Each row below holds a small network's activations on one input, seen along a few directions.
Each table varies a few parts of the input and shows all the possible inputs, shuffled.
Descriptions start from the smaller parts, as in this example, which fits no table here: values(3) and (point or ring(11) or (ring(5) and line(6))).
Shared parts are said once, and a part with two or three values counts as separate values.
In the rows, 128 means zero.

Other details of the inputs shift rows strongly along two fixed directions, in all tables alike. That doesn't count.

Table:
row 1: [ 98 187 126 145  76  85 117  39 136 146 241 127 179 121 128]
row 2: [153  89 154  98 138 135 155 162 129 138 105 120 101 103 136]
row 3: [151  88 153  93 140 135 159 158 129 136 105 123 102 106 136]
row 4: [131 166  60 157 152 200  82  87 136 151 112 130 124 139 111]
row 5: [106 134 196 116  77  10 172 146 104 104 193 135 173 132 137]
row 6: [104 204  46 140 198 159  73  79 143 135  87 124 120 180 138]
row 7: [150  93 154  98 143 132 156 160 130 136 101 124 102 106 141]
row 8: [137  70 145 138 117 154 126 175 132 105  92 119 103 115 120]
row 9: [153  95 151  97 143 131 157 164 125 138 102 124 104 109 135]
row 10: [104 137 197 115  82   6 173 145 104 102 189 139 173 136 142]
row 11: [135  94 135 126 139 136 137 177 116 105  80 135 116 140 120]
row 12: [151  99 152  96 148 127 158 162 126 137  98 127 105 112 141]
row 13: [134  93 139 132 137 137 131 178 121 105  79 132 113 135 125]
row 14: [144 186  67 113 173 180 115  68 133 182 129 134 124 131 127]
row 15: [126 149 132  73 203  73 158 163 118 122  70 128 107 166 163]
row 16: [151 106 149  94 153 122 159 163 122 137  95 130 108 118 141]
row 17: [105 119 201 115  70  19 171 139 112 102 200 132 169 124 137]
row 18: [ 83 160 121 185  52 110  86  52 143 113 229 122 177 127 112]
row 19: [128 147  69 164 135 214  74  77 153 148 124 120 116 121 116]
row 20: [137  89 138 133 132 140 131 179 120 106  83 129 112 131 120]
row 21: [105 126 198 113  74  14 174 141 107 102 197 135 171 130 137]
row 22: [146 181  69 121 165 184 108  69 137 183 133 128 121 122 126]
row 23: [146 175  72 123 160 188 106  67 141 183 137 125 119 117 126]
row 24: [136  81 140 130 130 145 133 174 124 104  87 129 110 129 120]
row 25: [135  87 141 134 132 141 129 176 125 104  82 129 110 129 125]
row 26: [ 85 174 117 187  60 101  86  59 135 115 222 126 181 135 112]
row 27: [150 112 147  93 158 118 162 165 118 137  93 133 111 123 141]
row 28: [134 100 137 130 142 132 133 179 117 105  76 135 116 141 125]
row 29: [137  76 143 137 122 150 127 177 129 105  89 122 106 120 120]
row 30: [ 83 166 119 183  57 105  88  54 139 113 226 125 180 132 112]
row 31: [129 153  67 163 141 209  76  79 149 148 120 123 118 126 116]
row 32: [130 159  62 154 148 204  84  81 140 148 117 130 124 136 111]
Description of these inputs: values(2) and (point or (values(3) and line(5))).
Which other rows does row 17 become when the values(2) part takes its other values? List them by row number.
Answer: row 24
Which other rows does row 29 become when the values(2) part takes its other values? List them by row number.
Answer: row 9

Table:
row 33: [102 170 120 170 100  99 101 107 122 116 159 134 163 146 122]
row 34: [143  99 187  98 133  62 183 201 100 111 103 144 131 129 143]
row 35: [152 153  64 155 166 225  80 102 146 166  85 124 102 118 121]
row 36: [131 150 121 153  76 126 129 104 103 140 188 147 175 125  91]
row 37: [136  83 187 130 106  80 163 212 100  93  95 145 136 129 128]
row 38: [118 150 134 170  83 118 107 101 130 131 175 134 160 116 122]
row 39: [116 177 134 124 116  85 131  85 130 149 179 129 155 124 143]
row 40: [ 91 147 114 160  94 113 104  97 127  99 166 132 160 154 111]
row 41: [109 158 122 125 111 101 134  81 123 128 184 140 161 142 125]
row 42: [169  72 128 120 179 187 129 212 128 127  15 123  70 117 131]
row 43: [109 167 124 168  94 105 108 105 119 123 164 141 168 138 120]
row 44: [116 154 141 154  92 107 112  91 143 140 182 119 146 106 141]
row 45: [169  43 128 106 167 209 142 199 129 119  30 130  72 115 116]
row 46: [ 95 145 116 159  91 116 107  96 126 102 169 135 162 150 110]
row 47: [123  52 196 109 102  83 162 190 130  85 119 115 111 114 139]
row 48: [143 158  60 159 169 216  72 102 147 160  84 118 100 127 123]
row 49: [162 175  69 107 193 204 114  81 142 196  97 131 102 114 138]
row 50: [121  79 185  81 130  62 175 181 120  93 113 122 118 135 143]
row 51: [126 109 181 103 139  46 169 203 104  97  98 131 126 146 147]
row 52: [128 146  50 144 172 218  83 100 140 137  80 127 105 152 109]
row 53: [ 95 138 128 148  95 109 102  85 150 114 183 107 140 126 131]
row 54: [128  87 183 132 111  73 156 213 103  86  91 139 133 137 130]
row 55: [112 156 139 155  94 103 108  93 144 137 179 116 144 110 142]
row 56: [147 187  58 122 197 186 102  93 134 175  90 130 109 142 134]
row 57: [137 130  59 146 161 230  80  95 150 143  93 119  99 131 110]
row 58: [135  95 196  88 132  51 180 196 113 110 105 127 120 124 153]
row 59: [135 161 133 108 100 105 154  82 116 165 203 136 159 108 119]
row 60: [ 98 143 118 158  89 119 110  94 124 106 172 138 164 146 109]
row 61: [106 183 129 127 123  76 120  89 133 139 172 119 150 137 146]
row 62: [163 151  75 135 171 229  95  90 155 188  94 120  91  95 137]
row 63: [179 135  70 118 159 246 116  89 142 201 114 123  91  86 113]
row 64: [177 102 122  84 208 166 159 198 114 147  23 138  80 128 141]
row 65: [133 165  53 113 193 193 103  85 139 155  95 125 104 152 125]
row 66: [ 98 163 116 128 119  91 124  85 127 118 176 130 156 154 128]
row 67: [105 159 120 126 114  98 131  83 124 124 181 136 160 146 126]
row 68: [136  66 197 133  99  82 157 214 113  92 101 132 124 115 133]
row 69: [172 105 120  85 209 161 156 197 115 144  23 135  79 133 142]
row 70: [148 152  65  97 189 209 114  74 148 174 103 124  98 127 129]
row 71: [ 99 131 124 162  83 123 102  92 137 106 179 124 154 133 112]
row 72: [ 96 160 123 117 120  88 122  78 138 124 179 117 147 144 135]
row 73: [112  57 181 130  99  85 144 198 121  66 109 120 121 135 123]
row 74: [124  50 187 125  93  97 156 197 118  76 112 129 124 124 120]
row 75: [105 160 135 158  98  97 100  95 145 130 175 109 141 118 144]
row 76: [127  50 199 108 100  87 166 189 129  88 120 118 112 110 138]
row 77: [124  64 177 122 100  97 162 195 106  78 106 142 134 138 116]
row 78: [161  84 114  77 202 173 157 184 121 128  33 133  77 140 132]
row 79: [160  93 115 119 190 177 129 211 118 121   6 131  78 139 128]
row 80: [109 181 131 126 121  79 124  87 132 142 174 122 151 133 145]
row 81: [178 161  60 103 181 217 133  94 116 198 108 143 114 117 107]
row 82: [130  48 201 106  97  90 170 188 127  91 122 121 114 106 137]
row 83: [109 158 137 156  96 100 104  94 145 134 177 112 143 114 143]
row 84: [110 153 131 114 109 100 137  72 133 136 190 130 153 128 131]
row 85: [133 135 130 155  68 134 126 100 116 145 198 137 163 108  96]
row 86: [103 156 127 115 115  94 129  75 136 130 184 123 150 136 133]
row 87: [ 99 136 130 147  93 112 106  84 149 117 185 110 141 122 131]
Describe the family of inputs behind these rows.
Answer: ring(5) and (point or (values(2) and line(5)))
Changing only the ring(5) part turns row 73 into row 72. The same change can be made to row 57. Which row results?
Answer: row 50
Changing only the ring(5) part turns row 78 into row 71. The same change can be made to row 64. Which row results?
Answer: row 68
Which other rows does row 79 become when the line(5) part takes its other values? List them by row number.
Answer: row 33, row 37, row 43, row 54
Start at row 34 and move only the ring(5) part, one step at a time. The first step leads to row 49. Which rows follow, in order?
Answer: row 62, row 38, row 37
Which other rows does row 59 become when the ring(5) part takes its other values? List them by row number.
Answer: row 36, row 63, row 81, row 85

Table:
row 88: [156 116  93 129 162 212 110 125 140 153  78 131  99 114 120]
row 89: [118  65 213 121  75  51 163 192 117  82 142 123 140 117 130]
row 90: [104 173 112 145 116 106 115  88 123 125 164 139 161 150 124]
row 91: [157 148  87 106 190 187 125 124 132 167  71 132  97 127 136]
row 92: [108  90 199 109 100  28 170 194 105  76 130 132 145 145 134]
row 93: [102 154 111 168  91 124  96  95 130 118 167 124 153 138 111]
row 94: [102 168 115 141 117 105 113  84 131 124 165 134 157 145 130]
row 95: [101 146 117 167  95 124  96  91 142 114 173 118 147 133 125]
row 96: [168  50 171  75 155 130 185 228 109 119  51 127  85 114 131]
row 97: [159 144  86 105 195 184 123 122 136 168  77 126  92 125 139]
row 98: [160 151  82 103 192 186 124 127 129 170  72 126  96 130 130]
row 99: [104 173 110 140 118 104 112  90 124 128 166 132 157 150 120]
row 100: [122  75 212 105  84  45 184 185 111  92 147 132 139 116 139]
row 101: [118 150 127 132 106 115 126  81 136 142 188 123 144 116 132]
row 102: [164  45 179  72 157 127 182 220 120 117  53 121  75 107 138]
row 103: [148 140  76 116 191 190 113 124 132 149  73 131 100 141 128]
row 104: [102 168 113 137 119 103 111  86 132 127 166 127 153 145 127]
row 105: [115 143 126 155  96 125 107  87 139 130 181 124 151 119 123]
row 106: [112  91 197 115 103  30 172 197 101  75 132 137 148 148 134]
row 107: [117 154 125 129 103 114 125  83 134 143 185 123 146 118 126]
row 108: [115 149 122 154  92 124 107  90 132 132 176 127 155 123 113]
row 109: [120  74 214 103  85  45 183 183 115  92 147 130 137 114 142]
row 110: [160 117  88 131 166 212 109 128 136 154  83 129  99 116 117]
row 111: [157 118  90 131 161 213 110 127 136 153  77 133 101 116 117]
row 112: [141 120  84 142 160 209  98 127 142 137  73 125  95 128 122]
row 113: [117 151 120 155  91 125 108  92 128 132 176 129 157 125 110]
row 114: [150  57 168  84 172 112 170 224 118  97  41 128  86 134 144]
row 115: [119 152 125 133 106 115 126  83 133 142 188 126 147 119 129]
row 116: [108  69 200 140  78  50 156 202 111  63 135 127 140 133 129]
row 117: [116 145 124 157  95 125 108  89 135 130 181 128 154 121 120]
row 118: [119 158 123 136  99 118 129  86 125 143 182 135 155 123 123]
row 119: [119 149 119 160  94 126 109  93 127 130 179 133 158 125 114]
row 120: [118 178 118 135 122  98 124  90 123 144 174 132 154 136 133]
row 121: [142 120  82 138 161 207  95 128 143 141  74 118  92 129 119]
row 122: [158  66 177  76 172 111 180 222 118 116  40 129  84 120 152]
row 123: [164 124  88 107 177 203 128 123 134 167  88 127  91 114 127]
row 124: [165 126  86 108 176 204 129 125 130 168  88 129  94 117 124]
row 125: [141 118  85 136 161 207  95 126 146 140  75 115  90 127 122]
row 126: [101 166 115 135 119 103 110  84 136 127 166 123 151 143 130]
row 127: [109  71 198 142  78  51 157 205 107  63 134 129 143 135 125]
row 128: [114 146 124 152  92 124 106  89 136 132 177 124 153 121 117]
row 129: [142 122  81 144 160 210  99 129 138 137  72 128  98 129 119]
row 130: [101 151 113 166  92 123  96  93 134 117 168 122 151 136 115]
row 131: [144 119  82 142 164 208  97 128 142 137  78 121  93 128 122]
row 132: [150  63 167  88 168 117 173 228 110  98  34 137  94 139 137]
row 133: [140 118  87 140 159 208  97 125 145 136  74 122  93 126 126]
row 134: [148  44 166 116 142 136 159 239 111  87  35 132  90 128 126]
row 135: [112 173 123 126 121  96 120  84 135 144 171 120 147 128 139]
row 136: [116 180 121 135 117 100 125  89 123 143 168 136 156 136 133]
row 137: [113 175 124 132 119  99 123  85 131 142 169 131 152 131 139]
row 138: [118 155 125 135 100 117 128  84 130 142 182 133 152 121 126]
row 139: [121  96 206 105 105  24 181 193 105  94 139 132 141 132 146]
row 140: [101 165 117 140 117 105 112  82 134 124 165 130 155 143 134]
row 141: [117  65 214 125  74  55 165 191 116  80 140 131 143 117 133]
row 142: [105 167 112 141 121 103 112  86 132 125 169 130 154 145 130]
row 143: [113 175 122 128 121  97 121  86 131 144 171 124 149 130 136]
row 144: [158 148  84 102 192 185 123 125 133 169  73 125  93 127 133]
row 145: [118 156 123 130 102 115 126  85 130 144 184 125 149 120 123]
row 146: [157 141  89 103 195 183 122 120 139 167  77 123  89 122 142]
row 147: [116 150 122 160  89 127 110  91 127 130 174 137 161 125 114]
Describe the family of inputs behind these rows.
Answer: values(3) and line(4) and ring(5)
Changing only the line(4) part turns row 106 into row 142. The same change can be made to row 96. Which row results?
Answer: row 107
Changing only the line(4) part turns row 124 into row 101. The same change can be made to row 120. Which row results?
Answer: row 146
Start at row 137 and move only the ring(5) part, one step at a time. The first step leads to row 94. Which rows follow, in order?
Answer: row 112, row 88, row 100
Which other rows does row 105 become when the values(3) part takes its other values? List them by row number.
Answer: row 89, row 141
Which other rows does row 123 become when the values(3) part takes its other values? List them by row number.
Answer: row 138, row 145
Which other rows does row 129 become when the line(4) part takes its other values? List them by row number.
Answer: row 112, row 133, row 134
Which other rows does row 113 become when the ring(5) part takes its other values? List them by row number.
Answer: row 93, row 96, row 98, row 99
